These are the activations of a small neural network, seen along a few directions. Each row is one input.
In each table, some parts of the input vary, and every possible input appears once, in random order.
A made-up example of a description, with smaller parts first: line(4) and (point or line(9) or (values(3) and ring(8))).
Shared parts are said once, and a part with two or three values counts as separate values.
In the rows, 128 means zero.

Other details of the inputs shift rows strongly along two fixed directions, in all tables alike. That doesn't count.

Rows:
r1: [ 48  79 108  81 123 203 108 149  75 161 134]
r2: [172 225 122 175 155  89 155  88 144 128 101]
r3: [166  47  84 142  84  82 161 171 120  92 112]
r4: [182 193 168 165 156  74 171 120 173 132 139]
r5: [157  58  71 149  78  86 175 154  97 108  96]
r6: [168  48  50 157 121  95 123 102 113  93 154]
r7: [172 204 154 171 150  79 185 103 150 147 123]
r8: [ 68  58 141  69 114 195 108 183 117 161 146]
r9: [182  68  42 149  83  98 153 137 125 141 104]
r10: [ 65  59 143  62 107 182  72 153 112 143 162]
r11: [162  66  36 157 109  93 155 119  93 129 134]
r12: [ 47 233 209 105 165 195 115 128 112 146 100]
r13: [192 204 154 162 146  82 155 122 186 128 113]
r14: [ 79  78  94  86 126 220  45 127 122 141 134]
r15: [ 53 215 223 105 177 196  83 111 132 110 119]
r16: [ 91 224 214  86 155 187  59 116 176 161 135]
r17: [ 65  66 144  66  93 186  64 165 111 125 134]
r18: [154 190 163 171 176  75 153  77 137  76 140]
r19: [158  51  70 145  92  83 183 143  98 125 124]
r20: [180 194 170 157 150  62 136  91 167 113 155]
Description of these inputs: line(4) and ring(5).
Q: The inputs of r20 and r16 match in every part but the line(4) part. If r6 is changed in the same way as r20 into r16, which row does it become?
A: r14

Rows:
r21: [174  37  57 149  92 101 184 140 115 118 102]
r22: [ 96 176 197 111 159 170 151 154 130 164 138]
r23: [ 80  69 103 101  88 176  70 145  90 114 116]
r24: [ 84  59 106  82  95 176  83 119  94 123 124]
r25: [155 188  90 181 170  85 154  72 103 101 123]
r26: [158  31  64 159  97  83 188 148 112 131 131]
r27: [111  62 107  78  96 166  74 151 114 160 168]
r28: [195 158 131 164 147  90 149  89 175 108 122]
r29: [165 179 137 146 122  54 182 143 138 116 102]
r30: [107  73  93  97  82 180  60 153 124 148 122]
r31: [160 160 138 160 162  68 154 118 145  61 125]
r32: [163  41  55 169 100  99 132 135 105  64 114]
r33: [ 72 164 195 122 172 162 113 107 135 127 150]
r34: [170  47  54 167  85 102 171 166 111 110  94]
r35: [ 76  66 104  74 103 158  78 157  98 110 133]
r36: [ 94 188 197  99 134 153 139 147 118 173 135]
r37: [176 164 138 161 128  55 140  89 159 129 148]
r38: [ 69 176 195 110 148 145 101  99 122 136 147]
r39: [ 86 182 198 100 150 150  99 115 112 127 155]
r40: [191 168 128 183 141  91 136 115 171  99 114]
r41: [ 81 212 135 124 166 184 146 122 107 188 110]
r42: [196 157 141 164 155  76 150 113 161 111 159]
r43: [ 77 183 194 108 132 149 141 131 128 182 127]
r44: [ 88 170 188 112 167 180 110  99 138 115 121]
r45: [166  44  55 140 100  83 179 178 119 106 111]
r46: [ 93 189 186  99 127 167 138 123 131 170  98]
r47: [112 186 178  96 136 167  87 100 160 158 124]
r48: [105  57  94  82 121 179  79 172 144 136 142]
r49: [ 87  46 116  95 128 179  97 150  93 117 164]
r50: [170 183 136 173 107  73 174 131 130 120  85]
r51: [182 192  80 177 163  89 144  80 137 136 129]
r52: [103  69  94  70  97 162  67 165 132 145 139]
r53: [179 151 138 174 153  72 152  97 172 120 151]
Q: The inputs of r23 and r30 match in every part but one. If r39 is changed in the same way as r23 into r30, which row does it become?
A: r27
Q: Describe the family of inputs behind these rows.
A: values(3) and (point or (values(2) and ring(5)))
Q: Which other rows does r48 become when the values(3) part takes its other values? List them by row number.
A: r31, r45
